Each row below holds a small network's activations on one input, seen along a few directions.
In each table, some parts of the input vary, and every possible input appears once, in random order.
A made-up example of a description, with smaller parts first: one of 5 places around a ring, together with either a single point or one of 11 places around a ring or (one of 2 separate values, together with one of 6 places along a line).
Shared parts are said once, and a part with two or three values counts as separate values.
(in the rows, 128 means zero)

Other details of the inputs vary at random and push rows far along two fixed directions, the same in every table; ignore that.

Table:
row 1: [166  57 149 110 100 109 145 109  82 149 143 171 137]
row 2: [ 69 191 126 101 155 176  70 141 168 127 171 109 178]
row 3: [183  88 104 127 113 144 167  76  99 124 117 140  80]
row 4: [151  57 119  79 125 146  92 148 149 166 105  90 189]
row 5: [ 87 180 122 160 133  84 172 134  97 100 117 139 131]
row 6: [166  50 117 138 116 126 151 114 127 156  83 135  95]
row 7: [183  86 111 128 109 135 170  77  94 128 117 137  78]
row 8: [ 76 197 120 138 152 159  98 149 199 115 113 122 139]
row 9: [ 49 214 162 118 161 137  80 147 160 120 178 101 186]
row 10: [156  76 139  78 114 109 103 157 143 154 109 136 191]
row 11: [184  61 135 161 111  96 159 120  63 132 124 135  84]
row 12: [142  67 135  89 129 158  92 120 125 167 148 105 165]
row 13: [113 197 124 148 127 124 162  99 119  96 139 135  87]
row 14: [ 88 202 146 122 156 154  57 182 182 117 164  92 166]
row 15: [ 75 210 105 193 130 105 202  89  53  78 156 183  71]
row 16: [ 89 183  89 152 130 121 167 131 110  93 117 150 121]
row 17: [ 70 207 122 194 131  88 205  93  49  80 159 177  74]
row 18: [169  54 115 167 108  97 191  98  90 143  77 155  63]
row 19: [ 66 200 127 119 146 122 110 164 158 118 130 105 179]
row 20: [158  70  76 132 112 133 175 111  89 123  97 149 114]
row 21: [ 71 191 118  99 157 182  69 139 171 122 169 112 176]
row 22: [163  55 132 162 115  82 175 105 101 150  82 141  80]
row 23: [176  71 143  81 120 149 103 108 147 159 126  89 136]
row 24: [110 183 134 178 133 105 149 142  96  94 147 140  92]
row 25: [ 79 196 130 190 136  86 176 125 127 100 108 153  79]
row 26: [103 214 101 209 131 109 188 122  69  61 142 178  51]
row 27: [166  75 129 104 131 160  83 156 141 151 138  99 141]
row 28: [187  62 159  99 105 121  82 163 139 151 139 131 158]
row 29: [174  66 118  91 136 184  66 155 156 150 133  98 152]
row 30: [191  75 156 103  93  98 146  99 109 134 121 153 110]
row 31: [166  85 149  92 120 134 115 109 141 153 129  92 130]
row 32: [148  76 120 119 130 152 110 131 168 158  92 116 130]
row 33: [172  66 164  74 123 138  87 116 157 166 128  73 155]
row 34: [ 56 221 117 113 151 147  92 170 180 109 134 104 189]
row 35: [ 79 199 168 114 140 110  71 178 222 133 125 133 176]
Description of these inputs: one of 5 separate values, together with either a single point or one of 6 places along a line.
Changing only the choice among 5 separate values turns row 22 into row 33. The same change can be made to row 35. Which row results?
> row 30
Change only the place on the line of 6 in row 19. List by row number the other rows that result.
> row 4, row 5, row 16, row 20, row 34
Which other rows agree with row 9 in the choice among 5 separate values? List them by row number.
> row 1, row 2, row 12, row 15, row 17, row 21

Table:
row 36: [ 74 192 157 122 137  98 107 158 169 124 129 135 172]
row 37: [ 76 194 152 124 140 102 114 155 191 126 111 129 158]
row 38: [ 95 195 166 134 139 100  94 173 162 114 146 126 157]
row 39: [114 159 132 120 143 163  85 157 133 116 178 116 148]
row 40: [137  84 113  99 129 146 105 147 170 156  90 119 162]
row 41: [ 82 196 118 113 155 174  94 131 122 101 193 110 157]
row 42: [105 186 135 161 130 107 174  85  65  90 169 152  85]
row 43: [166  52 141  72 114 136 104 117 145 176 114 100 168]
row 44: [ 96 186 126 158 118  84 190  97  78  97 135 164  99]
row 45: [115 180 144 186 119  62 176 132  97  92 121 172  81]
row 46: [118 166 160 125 137 134  93 141 182 130 139 107 125]
row 47: [200  12 114  92 120 158  92 149 173 174  73 100 137]
row 48: [179  30 142 129  93  75 173 115  61 147 110 166 125]
row 49: [138 127 119 117 138 173  93 140 180 134 121 104 118]
row 50: [105 185 139 159 129 107 174  90  56  87 178 153  90]
row 51: [ 98 165 104 105 139 162 112 132 164 128 123 112 157]
row 52: [131 157 129 159 122 113 183  74  92 105 133 147  69]
row 53: [140 103 133 156 107  67 191 108  92 128  91 173  96]
row 54: [135  87 109  83 126 164  98 132 125 148 141 107 178]
row 55: [135 118 123 118 134 142  88 166 156 134 122 119 153]
row 56: [138 148 144 172 116  92 168 106  83 106 143 158  68]
row 57: [ 87 203 111 120 155 181 101 119 163 108 154 104 135]
row 58: [ 66 157 127 224 150  69 197 120  83 119  94 111  78]
row 59: [136 123 128 112 137 167  81 149 138 132 162 111 143]
row 60: [ 96 163 106 104 139 160 109 134 152 128 133 113 163]
row 61: [191  32  92 129 112 151 169  70  35 134 143 140  86]
row 62: [104 187  93 167 136 141 179  85  80  85 148 152  72]
row 63: [107 188 132 164 128 105 179  80  73  91 158 153  77]
row 64: [160  86 158 107 123 112  90 156 171 157 107 110 150]
row 65: [177  69 101 161 109 109 171 123  86 124  91 160  78]
row 66: [102 166 142 102 132 128 113 128 171 136 124 111 157]
row 67: [185  51 160  93 119 142  83 130 157 172 129  96 136]
row 68: [ 97 199 168 129 141 127  88 151 152 115 175 117 142]
row 69: [102 191 122 163 118  90 200  94 113  98 106 161  81]
row 70: [ 72 190 118 127 142 132 105 163 161 115 130 137 173]
row 71: [160  70  90 152 109 110 193 107 103 131  66 166  85]
row 72: [178   5 122  75 113 148  92 152 122 174 118 119 195]
row 73: [110 178 109 185 126  99 169 143  84  82 131 173  91]
row 74: [ 60 134 107 164 172 146 107 161 150 149 102  58 152]
row 75: [ 91 190 132 135 145 135  92 184 147 102 155 129 164]
row 76: [ 96 155 159 111 130 100 103 158 155 134 133 132 181]
row 77: [ 72 198 107 113 144 155 107 139 146 113 149 118 167]
row 78: [181  67 149 152 102  74 167 128  65 127 121 161 100]
row 79: [189  49 156  96 118 146  90 126 179 171 109  94 123]
row 80: [199  47 124 135 103 123 184  58  86 142 104 138  65]
row 81: [ 79 201 104 116 145 162 117 135 179 114 120 114 149]
row 82: [135  86 112  81 125 164  99 136 115 145 151 109 184]
row 83: [159  87 156 108 125 114  93 155 183 157  97 107 143]
row 84: [195  24 106  75 126 198  97  97 152 171 113  86 134]
row 85: [ 92 178  97 176 125  97 189 125  99  93 104 180  98]
row 86: [178  74 101 158 112 133 167 100  76 124 119 152  61]
row 87: [109 169 150 107 142 149  98 113 155 128 158 101 144]
row 88: [119 162 171 117 136 130  85 153 139 125 179 114 150]
row 89: [137  75 119  96 124 142  96 154 139 153 120 125 185]
row 90: [165  68 126 149 102  74 197 102 109 141  68 167  85]
row 91: [204  33 131 153  98  80 181 109 109 145  66 150  64]
row 92: [ 92 195 120 139 148 140  99 171 185 108 115 122 138]
row 93: [146 111  91 149 124 144 175  76  57 109 144 147  77]
row 94: [ 93 197 126 132 148 161  86 153 156 108 164 117 134]
row 95: [182  12 149  56 107 139  92 124 115 181 137  98 188]
row 96: [165  46 146  67 112 135  97 122 125 173 134 101 181]
row 97: [ 94 198 122 134 150 165  93 150 178 109 143 112 122]
Changing only one part turns row 75 into row 78. The same change can be made to row 59. Which row results?
> row 68
Describe the family of inputs behind these rows.
> one of 2 separate values, together with either a single point or (one of 5 places around a ring, together with one of 6 places along a line)
Change only the choice among 2 separate values in row 63. List by row number the other rows that result.
> row 93
Change only the place on the line of 6 in row 61. List by row number the other rows that result.
> row 41, row 57, row 62, row 84, row 93
A walk changes only the place on the line of 6. It starts at row 78 and steps to row 38. List the rest of the walk in order.
> row 45, row 64, row 83, row 91

Table:
row 98: [145 103 164  86 141 158  46 173 222 165 121  71 168]
row 99: [120 145 105 164 115 110 185 115  56  94 142 180 100]
row 100: [188  38 141 121 110 109 118 144 104 154 117 134 138]
row 101: [146  99 168  91 137 139  38 185 179 159 146  91 194]
row 102: [ 90 202 139 155 156 134  94 171 172 102 136 118 126]
row 103: [176  45  90 111 118 161 127 118 111 152 111 129 118]
row 104: [181  43 125  84 110 144 131  99  88 150 137 126 143]
row 105: [132 155 125 174 120 109 185  87  99 103 123 155  57]
row 106: [181  37 124 113 106 110 131 136 104 155 103 144 146]
row 107: [133 151 156 166 116  80 176  92  75 103 151 163  71]
row 108: [183  47 106 119 122 160 116 124 108 151 124 120 108]
row 109: [133 158  96 163 123 130 185  86  77  95 133 153  65]
row 110: [181  38 123 110 110 140 127 126  83 150 137 136 138]
row 111: [185  37 129 116 110 137 124 127  79 148 144 134 129]
row 112: [ 66 209 111 134 159 161 112 123 152 115 142  89 144]
row 113: [129 158  89 159 122 132 190  84  79  95 127 157  71]
row 114: [137 157 103 169 124 129 180  88  76  94 140 149  59]
row 115: [ 87 208 146 144 145 125 111 159 189 110 124 118 124]
row 116: [ 80 209 131 135 142 127 121 154 193 110 111 126 135]
row 117: [161  38 126 121 122 127 137 123 141 171  71  99 124]
row 118: [132 144 111 190 129 101 179 126  93  95 108 165  63]
row 119: [ 77 212 152 122 132  98 112 160 171 114 129 136 161]
row 120: [143 101 158  60 137 171  47 143 161 154 173  78 193]
row 121: [157  29 125 125 118 105 132 138 102 166  99 114 154]
row 122: [ 89 204 124 146 153 159  90 157 152 104 161 116 121]
row 123: [ 56 206 135 120 156 138 114 130 132 114 167  97 169]
row 124: [129 145 123 178 114  77 181 130  72  99 121 180  95]
row 125: [125 158  82 154 121 133 194  82  81  94 121 161  76]
row 126: [ 79 212 161 117 141 116 108 130 158 113 159 130 150]
row 127: [179  42 117  82 107 144 139  95  87 149 130 131 147]
row 128: [ 54 197 102 145 158 159 105 148 151 114 136 101 144]
row 129: [110  92 127  95 155 165  54 172 201 166  99  66 192]
row 130: [ 77 207 124 131 140 127 126 151 194 110 106 130 140]
row 131: [147 101 164  70 136 166  48 142 156 151 179  78 182]
row 132: [ 81 205 109 136 151 162  99 153 157 105 150 123 133]
row 133: [137  99 133  87 149 168  50 175 207 158 113  87 182]
row 134: [ 77 213 123 125 140 145 124 120 180 111 125 126 139]
row 135: [ 84 209 139 138 144 126 115 157 192 111 118 121 130]
row 136: [129 156 117 170 118 110 191  84 100 104 116 159  62]
row 137: [ 89 209 175 138 136  94  97 167 167 112 150 123 142]
row 138: [137 105 140  67 136 177  62 132 211 168 121  81 181]
row 139: [ 85 211 168 133 135  96 101 165 169 114 144 127 150]
row 140: [179  44 144  86 106 119 131  96 112 164 118 133 140]
row 141: [121 151 124 157 103  65 198 115  90 106  99 183  97]
row 142: [124 144  95 180 127 103 189 122  99  96  96 173  75]
row 143: [104 143 132 176 118  58 199 116  81 119 101 153  96]
row 144: [ 99 135 103 179 126 103 193 113  49 106 139 153 103]
row 145: [187  41 158  98 109 115 124  99 108 162 133 126 125]
row 146: [173  41  97 116 119 136 135 130 135 149  81 135 128]
row 147: [128 151 138 167 106  62 188 119  87 106 113 175  85]
row 148: [ 55 207 155 124 155 113 118 127 153 127 148 106 164]
row 149: [170  44  83 107 115 161 130 117 115 151 107 131 124]
row 150: [185  43 131  91 110 140 128  99  84 149 144 123 134]
row 151: [189  39 136 123 111 134 121 128  76 146 151 131 121]
row 152: [130 103 155  49 128 150  66 133 186 168 133  99 206]
row 153: [187  53 143 117 117 142 119 101 133 158 121 108 102]
row 154: [ 69 202 119 121 137 144 111 155 139 102 159 140 173]
row 155: [ 61 208 133 141 157 140 120 120 172 124 125  97 139]
row 156: [194  54 120 115 118 159 120 100 106 147 137 105  99]
row 157: [120 144 107 169 109  79 190 125  77  97 108 187 107]
Describe the family of inputs behind these rows.
> one of 2 separate values, together with one of 5 places around a ring, together with either a single point or one of 5 places along a line
Changing only the choice among 2 separate values turns row 132 into row 110. The same change can be made to row 108. Which row results?
> row 111
Change only the choice among 2 separate values in row 128. List by row number the other rows that result.
> row 144
Which other rows agree with row 107 in the choice among 2 separate values and the place on the ring of 5? List them by row number.
> row 126, row 140, row 145, row 148, row 152
Change only the place on the ring of 5 in row 105. List by row number the other rows that result.
> row 108, row 114, row 115, row 118
Change only the place on the ring of 5 in row 106. List by row number the other rows that result.
> row 99, row 104, row 119, row 140
Change only the choice among 2 separate values in row 148. List by row number the other rows that result.
> row 155
